Here are a small network's activations along a few directions, averaged over the inputs that share one value of a field.
Values that are neighbours, or in one group, have similar rows; names and order tell nothing.
In the rows, 500 means zero.
Strong random noise was added to every row along 15 fixed directions; ignore it. To show where, here is one row again and again, with new noise each time:
[403 422 505 555 318 474 520 506 366 461 568 505 546 625 521 592 448 584
 435 441 483 448 553 458 626 521 520 611 463]
[555 495 664 370 621 853 237 304 577 768 468 479 577 496 530 530 266 115
 622 520 701 639 252 505  93 414 434 570 457]
[605 655 484 642 437 540 599 508 682 422 585 501 412 513 333 578 314 684
 542 473 338 465 554 589 524 445 406 462 601]
[574 693 592 282 728 502 527 487 530 339 415 453 309 619 510 340 471 449
 527 596 514 520 305 245 656 570 361 399 485]
[369 663 581 414 478 573 203 579 584 532 564 312 596 696 690 615 297 503
 614 378 369 709 411 457 688 757 478 557 436]
[279 712 482 429 531 273 377 607 524 472 594 493 317 348 349 664 411 418
 337 940 613 433 357 810 397 640 561 548 426]
[294 639 597 375 422 478 449 533 438 522 419 510 448 506 716 451 436 464
 454 401 409 668 425 641 556 666 536 486 510]
[717 686 434 681 462 662 588 332 583 252 539 466 521 491 469 319 664 514
 472 502 455 692 637 538 723 524 458 411 680]
[643 387 383 562 387 487 600 337 429 635 393 508 574 393 548 520 598 435
 509 450 566 517 577 505 452 281 470 344 597]
[508 662 674 373 538 579 556 575 453 629 359 728 430 331 707 275 492 588
 478 260 310 692 620 604 343 585 656 401 426]
[525 559 433 291 304 512 681 590 454 264 275 345 255 753 504 875 388 687
 527 403 396 625 266 457 698 446 354 470 519]
[522 106 420 502 526 621 683 362 404 395 457 623 648 545 446 461 460 624
 588 547 677 675 634 478 684 325 522 268 321]
[438 497 545 558 500 494 433 622 399 461 870 399 537 694 219 728 370 535
 392 784 632 493 496 412 779 542 457 641 380]
[399 346 635 473 338 722 488 239 325 482 435 751 463 579 603 367 332 367
 453 508 736 581 395 431 328 546 544 534 321]
[614 676 380 577 469 453 347 431 526 410 378 392 577 401 735 413 588 538
 559 462 364 568 716 594 650 576 601 413 559]
[420 444 506 418 371 492 694 402 388 542 418 491 482 626 541 542 415 524
 481 444 506 444 391 377 612 432 398 540 545]
[696 320 448 637 568 544 596 509 529 507 668 430 628 533 275 556 608 497
 519 445 533 504 610 430 595 224 372 387 625]


Field L:
l4: [525 587 458 451 672 594 561 374 746 461 453 421 590 538 509 259 669 453
 605 421 437 550 319 309 524 712 376 555 595]
l3: [527 335 590 351 716 737 571 494 590 514 336 556 484 578 506 459 187 583
 760 483 540 567 431 451 424 382 506 436 332]
l5: [624 574 490 897 334 486 544 415 566 350 642 704 275 347 384 352 246 666
 501 637 438 361 798 737 501 456 502 350 562]
l1: [548 505 533 532 196 484 442 698 432 631 483 619 237 517 563 828 287 647
 518 372 499 824 459 622 383 513 548 201 361]
l11: [514 731 578 428 580 645 518 484 584 520 505 531 505 491 526 415 261 660
 601 610 411 619 603 530 639 637 558 467 371]
l16: [512 307 498 580 330 378 782 559 505 623 541 691 421 556 403 511 626 632
 438 262 511 403 405 217 362 449 430 392 517]
l14: [545 613 559 654 386 639 485 466 516 676 704 494 652 431 459 485 620 399
 394 433 483 700 597 591 490 515 512 554 618]
l10: [427 456 376 580 406 579 538 393 659 619 521 502 599 440 372 673 308 522
 562 583 544 599 428 729 419 484 466 480 524]
l13: [430 444 290 624  76 272 505 457 442 564 418 601 486 399 613 749 481 716
 465 526 513 526 627 641 488 576 621 339 376]
l12: [757 621 525 432 577 413 504 583 307 696 567 474 444 489 520 452 817 414
 410 609 577 445 551  52 589 544 551 556 438]
l15: [451 410 530 471 752 473 746 585 639 439 573 500 526 553 333 350 650 539
 543 464 465 358 429 359 573 451 400 570 605]
l8: [460 431 494 478 556 594 593 459 602 575 339 599 513 324 619 334 390 610
 645 410 401 661 616 778 450 498 548 329 486]
l2: [535 651 425 453 578 494 656 337 517 487 389 453 295 474 383 493 196 480
 554 820 563 359 357 576 597 396 343 449 573]
l9: [419 576 597 515 469 500 339 551 464 137 478 359 218 694 470 558 570 222
 358 545 601 316 184 560 355 532 406 746 686]
l6: [244 278 604 496 646 355 463 596 413 354 619 465 578 698 436 403 416 498
 462 447 468  78 481 342 604 470 437 770 511]
l7: [504 613 602 612 458 412 377 499 487 633 793 638 357 397 283 464 560 236
 283 713 730 495 368 500 271 531 426 419 534]
The values of L form a line.
Which values are neighbours of l1? Give them in the order they are listed.
Answer: l3, l16
Which values are neighbours of l8? Give them in the order they are listed.
Answer: l4, l5
Which values are neighbours of l10? Give them in the order they are listed.
Answer: l2, l6

Field Y:
y9: [526 388 533 429 609 788 474 359 656 300 339 507 610 716 544 457 252 639
 741 431 503 423 441 308 419 523 551 649 299]
y5: [546 349 532 418 418 580 588 589 295 348 447 514 457 670 435 682 665 462
 352 390 593 476 382 374 426 363 530 673 482]
y6: [653 598 512 543 468 498 468 553 464 633 528 321 456 405 409 639 498 353
 442 451 405 428 554 708 433 213 382 513 769]
y11: [420 391 553 497 681 674 334 471 682 424 700 593 753 556 359 400 542 510
 538 532 581 540 485 385 378 706 574 682 276]
y7: [406 479 435 481 639 323 563 612 597 442 618 412 679 527 477 392 642 662
 514 470 351 483 620 409 836 620 445 417 518]
y4: [ 94 351 738 351 438 432 501 704 241 603 554 652 410 511 604 550 278 504
 394 527 539 515 510 727 500 541 642 586 342]
y13: [331 309 493 386 399 523 494 409 272 599 389 450 516 460 572 633 635 166
 402 651 765 521 328 641 385 387 531 652 535]
y10: [704 544 486 536 538 514 351 481 579 477 520 512 482 501 530 453 450 577
 612 423 459 594 606 350 549 506 440 245 421]
y1: [618 723 532 611 543 483 472 472 500 505 433 382 486 353 623 347 544 402
 485 486 358 310 699 686 445 340 559 598 765]
y14: [117 109 580 506 481 155 467 725 344 322 682 484 446 681 398 548 551 384
 351 311 525 302 386 605 611 331 327 410 658]
y16: [525 552 551 617 758 385 342 540 720 522 559 565 448 315 489 222 450 435
 586 478 434 448 551 625 340 533 458 270 576]
y8: [614 427 374 626 280 473 589 378 322 674 567 391 503 642 444 725 335 545
 525 642 622 426 510 329 731 379 391 496 487]
y12: [284 309 560 318 770 285 627 732 702 459 445 609 201 461 301 515 247 576
 610 526 492 440 222 684 344 385 314 154 470]
y15: [588 496 522 494 405 670 549 265 345 679 323 506 611 641 827 359 153 661
 712 388 402 422 646 173 729 539 545 600 366]
y2: [250 783 528 682 250 579 386  87 433 683 552 497 654 393 671 303 432 110
 338 651 613 384 429 722 372 667 541 850 768]
y3: [528 674 548 536 587 444 401 549 364 480 614 431 371 436 445 447 586 305
 366 769 589 423 518 546 563 524 523 616 557]
The values of Y form a line.
Which values are neighbours of y5? Give them in the order they are listed.
Answer: y9, y2
Which values are neighbours of y4? Give them in the order they are listed.
Answer: y13, y1
Which values are neighbours of y12? Give them in the order they are listed.
Answer: y8, y15
Which values are neighbours of y10? Give them in the order they are listed.
Answer: y11, y7
How many steps from neighbour to neighbour lead from y14 to y3, at the fewest?
Answer: 7
